These are the activations of a small neural network, seen along a few directions. Each row is one input.
In each table, some parts of the input vary, and every possible input appears once, in random order.
Descriptions start from the smaller parts, as in this example, which fits no table here: line(4) and (point or ring(9) or (values(2) and ring(5))).
Shared parts are said once, and a part with two or three values counts as separate values.

Other details of the inputs vary at random and push rows far along two fixed directions, the same in every table; ignore that.

A family of inputs:
r1: 37 -13 39 42 -4 -18 -16 30 30 -47 30
r2: 35 -16 41 22 -8 -21 -4 18 29 -21 -4
r3: -2 7 -35 -22 5 31 -26 -16 -45 -8 8
r4: 49 -13 9 8 33 18 -34 9 -29 -38 18
r5: -27 -4 47 64 -23 -75 57 16 70 21 30
r6: -19 -2 -1 7 1 -31 27 12 15 13 9
r7: -1 2 -23 -49 7 26 -20 -4 -51 6 -17
r8: -12 8 -29 -54 11 42 -29 -9 -26 -6 -25
r9: 1 8 -25 -8 5 28 -21 -13 -28 -18 13
r10: 58 -45 4 -24 30 25 -27 17 -48 -59 -12
r11: -45 41 -11 16 -12 -19 24 -28 57 57 2
r12: -19 22 5 28 3 -18 17 -10 34 37 7
r13: 8 4 -26 -51 10 38 -12 -35 -55 4 -13
r14: -47 17 -69 -39 16 22 11 -29 -10 49 -19
r15: -61 25 -6 28 -37 -42 38 4 39 54 0
r16: -1 -23 4 -24 11 -7 3 5 -10 -7 -10
r17: -8 2 26 29 -31 -7 19 -4 21 -8 2
r18: 3 -17 24 27 -12 -7 29 -6 26 4 -1
r19: 41 -26 30 3 -10 -10 -14 24 -31 -35 2
r20: 16 -7 11 18 4 -16 -3 46 -11 -40 15
r21: -24 -18 29 29 -12 -39 32 12 44 20 -11
r22: 9 -19 26 3 -15 -28 13 4 0 -2 -5
r23: -75 45 -24 16 -29 -15 37 -31 40 58 2
r24: 24 3 12 16 10 2 -15 4 14 -12 21
r25: -11 9 25 42 -19 -46 18 32 62 3 10
r26: 3 -3 20 31 -21 -24 0 6 9 6 28
r27: -23 23 -46 -35 7 21 -13 0 -9 6 -8
r28: -6 -7 11 0 -9 -2 25 -23 10 13 -2
r29: -1 12 -13 -25 -14 26 -1 -25 -32 16 -4
r30: -12 21 11 24 -6 -17 8 6 41 4 14
r31: 1 -8 -32 -9 18 24 -11 -21 -15 4 11
r32: 27 -4 25 8 -7 13 -8 3 16 -31 -1
r33: -21 21 -24 -6 -2 8 -1 -6 -22 7 9
r34: 10 -8 -37 -40 27 50 -25 -27 -41 6 -33
r35: 14 -1 32 37 -4 -28 0 36 29 -43 27
r36: -5 9 0 -8 -16 5 2 -13 30 12 -19
r37: -37 42 -58 -41 11 24 -4 -30 4 56 -17
r38: -9 19 -21 -32 -9 45 -5 -30 -5 0 -15
r39: -45 14 -17 28 -10 -4 21 -35 42 63 5
r40: 33 -18 23 15 3 -26 -8 55 -26 -37 26
r41: 23 -18 46 17 -4 -22 -6 40 27 -37 -2
r42: -34 13 -46 -30 6 20 5 -51 -9 38 4
r43: 3 0 34 16 -5 -24 5 18 35 4 -9
r44: 0 -18 -12 -28 3 8 6 -22 -15 4 -17
r45: 36 -16 7 23 36 3 -16 25 -21 -38 17
r46: -57 18 -16 -13 -24 -3 16 -16 5 46 -22
r47: -28 20 -38 -27 -2 9 3 -44 -13 45 5
r48: -11 11 -16 -16 -17 30 0 -24 -28 6 -10
r49: -31 5 17 30 -21 -58 37 16 36 36 11
r50: 18 -23 44 35 -27 -34 8 28 5 -31 1
r51: -9 7 -28 -41 -7 35 -16 -24 -9 -2 -26
r52: 3 15 -43 -36 12 47 -32 -23 -27 -16 4
r53: -31 33 -41 -15 12 9 8 -19 7 55 -14
r54: 28 -18 19 4 -6 3 -14 18 -21 -50 -8
r55: -3 -7 -20 -54 17 18 -17 -7 -48 4 -17
r56: 32 -25 5 -25 13 16 -34 32 -47 -64 -7
r57: 12 -7 26 22 -8 -13 8 -1 29 16 -14
r58: 16 20 -25 -43 15 55 -23 -34 -23 5 -17
r59: 46 -19 0 -19 32 2 -27 24 -59 -51 24
r60: 14 -13 0 18 21 -9 -3 32 -5 -10 6
r61: 13 -30 38 29 9 -23 1 33 15 -12 -8
r62: 63 -31 14 1 33 38 -27 13 -43 -56 1
r63: 35 -26 55 32 10 -27 -4 42 15 -25 -1
r64: 16 -15 -1 15 21 -7 4 15 -5 -23 17
r65: -63 39 -13 15 -30 -26 36 -26 31 72 10
r66: 46 -15 37 20 10 8 -5 12 -1 -25 4
Description of these inputs: ring(6) and ring(11).
Q: Changing only the ring(6) part turns r11 into r58. The same change can be made to r64. Which row results?
A: r18
Q: Changing only the ring(6) part turns r48 into r15. The same change can be made to r32. Which row results?
A: r25
Q: A walk changes only the ring(11) part. It starts at r24 and steps to r1. List the rest of the walk in order.
A: r52, r9, r3, r26, r47, r42, r31, r39, r4
Q: Change only the ring(6) part in r63. List by row number the other rows that result.
A: r4, r12, r53, r57, r66
Q: Change only the ring(6) part in r23. List by row number the other rows that result.
A: r9, r17, r20, r54, r56

A family of inputs:
r67: -8 14 -30 -8 1 28 -22 -12 -13 -1 16
r68: -35 28 -36 -12 -7 12 3 -14 0 6 -1
r69: 33 -8 36 27 -10 14 -11 15 34 -26 -3
r70: 2 2 8 -14 -17 42 -7 -35 -3 8 -32
r71: 30 -5 -25 -3 36 33 -22 6 -37 -27 17
r72: -51 44 -30 -7 -11 10 31 -56 56 84 -5
r73: -18 -3 -20 -27 -2 9 4 6 -29 -13 -13
r74: 31 -5 28 10 -3 12 -21 10 24 -26 -18
r75: -37 8 13 28 -37 -17 33 -17 18 15 9
r76: 1 -9 21 26 -10 -34 -10 39 19 -22 13
r77: 3 -22 -15 -15 3 7 9 -22 -7 4 -8
r78: -47 13 -19 10 -9 4 29 -46 6 59 -4
r79: 4 2 -20 -34 -5 7 -15 -14 -36 4 4
r80: 16 -23 38 6 2 -28 14 21 17 -5 -5
r81: -27 9 26 20 -25 -13 11 4 67 29 -33
r82: 34 -17 4 -27 -6 37 -24 -10 -22 -19 -33
r83: -15 4 8 3 -21 -19 31 -29 35 46 -9
r84: 0 1 15 7 3 -33 -12 35 8 -12 16
r85: 6 26 -12 -8 2 21 -1 -7 -3 -6 11
r86: 32 1 -6 -28 27 14 -25 27 -32 -47 -6
r87: -16 19 0 13 -10 -10 2 -1 18 14 27
r88: 34 -20 -10 -4 34 31 -22 2 -19 -44 19
r89: -19 11 -16 26 8 -14 11 -5 21 25 8
r90: -5 0 -3 -11 8 -8 6 10 -19 24 -10
r91: -26 10 4 -11 -16 -15 25 -1 12 21 -18
r92: -27 9 -21 -38 -4 -1 -2 -7 -20 27 -6
r93: 15 -19 -20 -24 40 19 -22 11 -19 -30 -8
r94: -17 14 -26 -4 -5 3 -16 -9 4 6 5
r95: 0 -17 43 65 2 -62 25 50 47 -3 14
r96: 29 -2 36 29 -1 -27 3 35 21 -44 15
r97: 1 12 -24 -8 6 29 -11 -2 -22 -25 15
r98: -17 -4 -21 -30 -9 4 -12 -1 -24 5 -8
r99: -28 -14 -20 -23 7 4 19 -19 2 25 -21
r100: 17 10 -16 -19 21 9 -34 9 -29 -25 17
r101: 2 22 -23 -6 21 9 -14 -1 -14 15 2
r102: -44 21 -35 -1 3 4 19 -42 41 45 -9
r103: 4 9 -5 -24 -2 28 -2 -26 -32 -7 -5
r104: 19 -5 2 -19 5 18 -23 -6 -47 -24 15
r105: 15 -27 50 19 -18 -15 5 25 30 -12 -27
r106: -12 9 -5 -16 -3 18 14 -47 4 36 -8
r107: 23 -12 40 24 -26 -32 21 22 11 -20 8
r108: 24 -24 -6 -14 22 29 -13 -21 -35 -28 3
r109: 17 -20 26 20 -16 -2 -11 7 -16 -31 18
r110: 31 -20 -15 -27 2 20 -35 6 -57 -41 7
r111: -35 -9 18 34 -14 -42 44 9 36 42 -9
r112: 24 -35 33 43 -5 -36 17 27 2 -17 14
r113: -30 11 -31 -23 -20 12 12 -22 -21 12 -11
r114: 30 5 10 28 15 -2 -7 22 -2 -10 23
r115: 0 13 -19 -13 25 4 -15 14 -16 15 -7
r116: -26 13 -29 -24 5 12 -7 7 -15 -11 -9
r117: 6 3 14 17 -3 -6 8 -7 -12 20 7
r118: 31 -20 39 36 -8 -38 10 31 -2 -6 14
r119: 25 -17 49 30 12 -41 5 41 41 -20 8
r120: 3 13 1 2 11 -3 2 -11 30 13 1
Q: Changing only one part turns r69 into r105. The same change can be made to r85. Which row results?
A: r91
Q: What is each input in this table made of?
A: ring(6) and (point or ring(8))
Q: A walk changes only the ring(8) part. It starts at r86 and steps to r116. List the rest of the walk in order.
A: r76, r84, r115, r95, r93, r119
Q: Change only the ring(6) part in r99. List by row number the other rows that result.
A: r77, r88, r93, r102, r108
Q: Change only the ring(8) part in r110. List by row number the other rows that result.
A: r77, r79, r83, r107, r112, r113, r118

A family of inputs:
r121: -18 2 -43 -29 11 21 -10 -9 -53 14 -6
r122: 73 -45 65 18 1 -25 -8 65 -13 -80 0
r123: -39 14 24 10 -31 -41 41 -23 56 71 -9
r124: -33 46 -38 -19 1 17 -7 -31 9 39 3
r125: 55 -38 39 -2 14 25 -23 26 -30 -84 -5
r126: 6 0 -37 -23 20 29 -21 -10 -59 -3 6
r127: 2 6 -15 -10 -2 8 -10 -11 -27 -7 20
r128: 65 -47 86 68 -20 -31 -5 39 34 -54 10
r129: 11 18 -12 -6 4 19 -9 -5 -18 -13 21
r130: -8 -10 61 39 -32 -62 42 24 65 27 -3
r131: 15 10 -6 9 21 8 -17 18 -13 -7 7
r132: 3 7 -13 -4 18 5 -15 24 -20 -8 -1
r133: 34 -17 6 -12 0 37 -26 -4 -3 -24 -18
r134: -62 26 -25 -6 -33 -16 27 -29 17 51 4
r135: 6 -1 -24 -45 11 66 -26 -27 -24 -17 -29
r136: -57 23 -5 28 -14 -37 42 -7 76 54 -1
r137: 15 7 -8 6 16 14 -5 7 -27 -8 11
r138: 9 -6 -41 -25 28 28 -16 -19 -41 -13 9
r139: -25 -2 4 19 -7 -30 7 24 10 20 -3
r140: -17 14 -42 -44 6 16 -24 -7 -32 -1 -1
r141: -43 31 -31 8 -2 3 33 -40 38 53 6
r142: -19 -5 -22 -12 12 -7 -2 4 4 5 -3
r143: 15 -4 -1 -11 -3 23 -11 -31 -5 11 -16
r144: 60 -37 67 25 7 -27 -11 31 -1 -41 16
r145: 8 -22 53 34 -24 -25 24 13 21 -22 -8
r146: 7 23 -36 -42 20 28 -33 3 -36 -20 4
r147: -19 -10 56 47 -48 -55 51 7 59 21 -18
r148: -13 -12 -21 -9 7 -6 8 -4 -10 -3 7
r149: -30 31 -40 -11 19 17 6 -30 23 40 -3
Q: What is each input in this table made of?
A: ring(11) or (values(3) and ring(6))
Q: Which of the alternatives is r134?
A: values(3) and ring(6)
Q: A walk changes only the ring(6) part. It starts at r121 and steps to r126. List the rest of the walk in order.
A: r137, r131, r132, r139

A family of inputs:
r150: -46 -5 34 16 -38 -45 45 -6 52 30 -20
r151: 30 -54 40 19 -5 -26 2 39 3 -52 -10
r152: -47 27 -36 -3 9 0 22 -5 25 44 -12
r153: 38 1 -41 -76 25 81 -60 -14 -55 -27 -29
r154: 21 -9 23 42 -2 -17 -9 41 -14 -43 21
r155: -25 9 20 44 -17 -52 19 7 32 39 15
r156: -32 21 -22 -19 -2 24 23 -59 15 74 -28
r157: 6 14 -51 -44 24 45 -43 -11 -70 -26 7
r158: 28 -27 0 1 18 35 -42 -5 -32 -55 27
r159: 57 -24 54 26 13 -2 -7 19 12 -30 1
r160: 31 -42 -10 -23 12 24 -17 3 -51 -36 -15
r161: -39 31 -4 33 -24 -8 52 -53 59 43 0
r162: -44 21 -8 18 -12 -39 31 5 62 37 19
r163: 56 -31 84 66 -38 -44 -5 54 43 -60 10
r164: -40 21 28 19 -52 -24 41 -22 54 46 -13
r165: 33 -7 -7 -15 24 -4 -29 15 -45 -26 22
r166: 45 -25 92 65 -16 -43 7 43 63 -33 3
r167: -53 27 -16 -46 -21 15 22 -44 5 55 -31
r168: -48 33 -32 -2 -11 14 22 -13 -3 41 -6
r169: 24 8 -46 -49 26 46 -34 1 -72 -37 18
r170: 37 -29 -6 -24 19 28 -15 -6 -47 -25 -9
r171: -48 25 -33 4 8 -9 13 -6 30 41 -5
r172: 35 -21 34 31 13 -32 -1 46 -13 -24 24
r173: -42 40 -78 -69 9 29 -5 -55 -32 69 -2
r174: 22 -5 -18 -14 38 3 -31 27 -21 -46 14
Q: What is each input in this table made of?
A: values(2) or ring(11) or (values(3) and line(4))
Q: A walk changes only the line(4) part. It starts at r169 and steps to r157. List the rest of the walk in order.
A: r154, r168
